A small network was shown many inputs. Here are its activations along a few directions, one row for each input.
Each table varies a few parts of the input and shows all the possible inputs, shuffled.
Descriptions start from the smaller parts, as in this example, which fits no table here: one of 3 separate values, together with either a single point or one of 11 places along a line or (one of 4 places along a line, together with one of 5 places around a ring).
Shared parts are said once, and a part with two or three values counts as separate values.

Other details of the inputs shift rows strongly along three fixed directions, in all tables alike. That doesn't count.

Table:
x1: [-16  -9   4  29  -3  -8  -3   3 -11 -10   9 -11 -19   1]
x2: [ 24 -11  21  -7   4  22   0  11   0  18  -2   4  17  -4]
x3: [ 14 -14  19  -4  10  15  10  18 -13   0  -1  -2  10   7]
x4: [ 10  23  18 -25  19  13 -11   1   1  16  -9  15  16   2]
x5: [ -9   0   0  -9  28  -1  12   8 -10 -19  -3  -8  -8  11]
x6: [-18  -6   3  27   5  -7  -3   5 -13 -14  10 -15 -22   2]
x7: [  9  -2  16 -13  24  11   6   8   1  -6  -6   0   6  -1]
x8: [ 10  -6   7   6 -11   5  -6   1   6  10   3   3   6  -4]
x9: [-17   2   1   5  18  -7   3  -1  -5 -19   1  -9 -15  -1]
x10: [  4  -1  -8  -4 -14  -1   3  -5   3   7  -3   4   5  -2]
x11: [-21  -5   3  27   8  -9  -1   3 -13 -18   9 -15 -24   2]
x12: [-13  14 -31  -7  -5 -18  -2 -12  13  -7   1  -1  -7   1]
x13: [-19  -9   8  27   9 -17  15   6 -17 -37  10  -9 -23  13]
x14: [ -9  10 -18  -1 -16 -12  -7 -18  15   3  -1   5  -3 -12]
x15: [ -7  14 -27  -9 -22 -12 -11 -23  20  13   0   4  -4 -16]
x16: [  1  -8   1   5  -2   1   4   4 -16   3   1 -10  -6   1]
x17: [  0   8  -2 -19  16   6   0  -2   9  -1  -9   2   5  -6]
x18: [ 28 -21   3  12 -45  17 -12   8 -16  49   3  -3  13  -8]
x19: [ -7 -21   9  40 -16  -5   1  11 -26  -8  10 -11 -16   8]
x20: [  7   6  35   8  12  12  -6  10 -25  10   0   6   2   4]
x21: [ 24 -27  18  25 -37  15  -2  14 -16  26   7   1  11   1]
x22: [-3 -4  8  9  6  1  1  1 -1 -5  1 -3 -6  0]
x23: [  9 -11   5   9 -15   2   1   7  -4   4   5   0   5   5]
x24: [-13  -7  -4  26 -16 -19   4  -3  -5 -21  10  -3 -17   8]
x25: [ 10  -5  -6  -5 -19   6  -2   0  -1  17  -4   4   9  -3]
x26: [-19  19  23   9  31  -8  -4   5 -13 -23   4   3 -13  15]
x27: [ 14  -1 -15  -9 -28   5  -9  -4   8  26  -3   7  16  -5]
x28: [  0  16 -27 -25  -1  -7   0 -11  14   5  -7   3   1  -4]
x29: [ -3  23 -25 -32   7  -2  -6 -15  32   3 -10  11  11  -9]
x30: [-19   0   6  -6  47  -6  20  10 -19 -39  -2 -14 -15  15]
x31: [-19   9 -22  22 -20 -30  -7 -20  23 -19  12   6 -15  -3]
x32: [ 12  17  27 -21  24  18  -7   6  -8  15  -9  12  14   4]
x33: [  6  -2   6 -14  23  11  10  10  -4  -8  -5  -3   9  10]
x34: [  6   3   1 -23  18   6  14   2   7 -10  -6   6   9   7]
x35: [ 12  -3   3 -24   9  14   7   5  -5   8 -10   1  13   0]
x36: [ -4   7 -24   2 -24 -16  -2 -14  20  -6   6  10   2   1]
x37: [-10   5  -5 -10  21  -5  12   1   2 -23  -4  -2  -5  10]
x38: [ -3  -1  11 -12  30  10   5   9  -7  -6  -5  -7  -2   0]
x39: [  3   7  -1 -25  22  11  -1   3   9   5  -7  -1   9  -3]
x40: [ 10 -21  13  24 -20   8   1  12 -18  12   5  -5   2   5]
x41: [ -7  17 -14 -18  14 -10   1 -11  25 -15  -4   8   2  -4]
x42: [ -1  -2  -6  16 -22  -5 -10  -8   9   9   4   3  -1  -7]
x43: [-18   7 -23  16 -23 -30   4 -18  12 -22   9   5 -14   2]
x44: [ -7  16 -29 -12 -18 -10 -12 -20  22  12  -2   5  -2 -14]
x45: [  9   4  -5 -32  20  12   5   8   2   8 -10   0  16   3]
x46: [  7   4   4 -22  21  16   0   5   6   5  -9   1  11  -4]
x47: [  9   8   2 -26  16   7   4  -3  14   1  -9   7  12  -7]
x48: [ -7  13 -26   5 -29 -18 -14 -22  28   7   3   9  -1  -9]
x49: [  3 -11  -1   7  -8   2   0   7 -13   8   2  -5   0   3]
x50: [ 2 -8 10 12 -7  3 -1  0 -4  6  1 -2 -2 -6]
x51: [  6 -18  22  26  -6   5   1   9 -12  -1   7  -3  -5   0]
x52: [ 21 -19  16  21 -35  10  -6   2  -5  30   6   3   9 -12]
Description of these inputs: one of 4 places along a line, together with either a single point or (one of 2 separate values, together with one of 6 places along a line).
Changing only the place on the line of 4 turns x16 into x18. The same change can be made to x50. Which row results? -> x42
Which other rows does x23 become when the choice among 2 separate values takes its other values? List them by row number. -> x8
Which other rows does x40 become when the place on the line of 4 takes its other values? List them by row number. -> x10, x33, x37
List by row number the other rows that have the place on the line of 4 in common with x17. -> x5, x7, x22, x24, x25, x28, x32, x34, x37, x38, x44, x51
Which other rows does x46 become when the place on the line of 4 takes its other values? List them by row number. -> x14, x17, x29
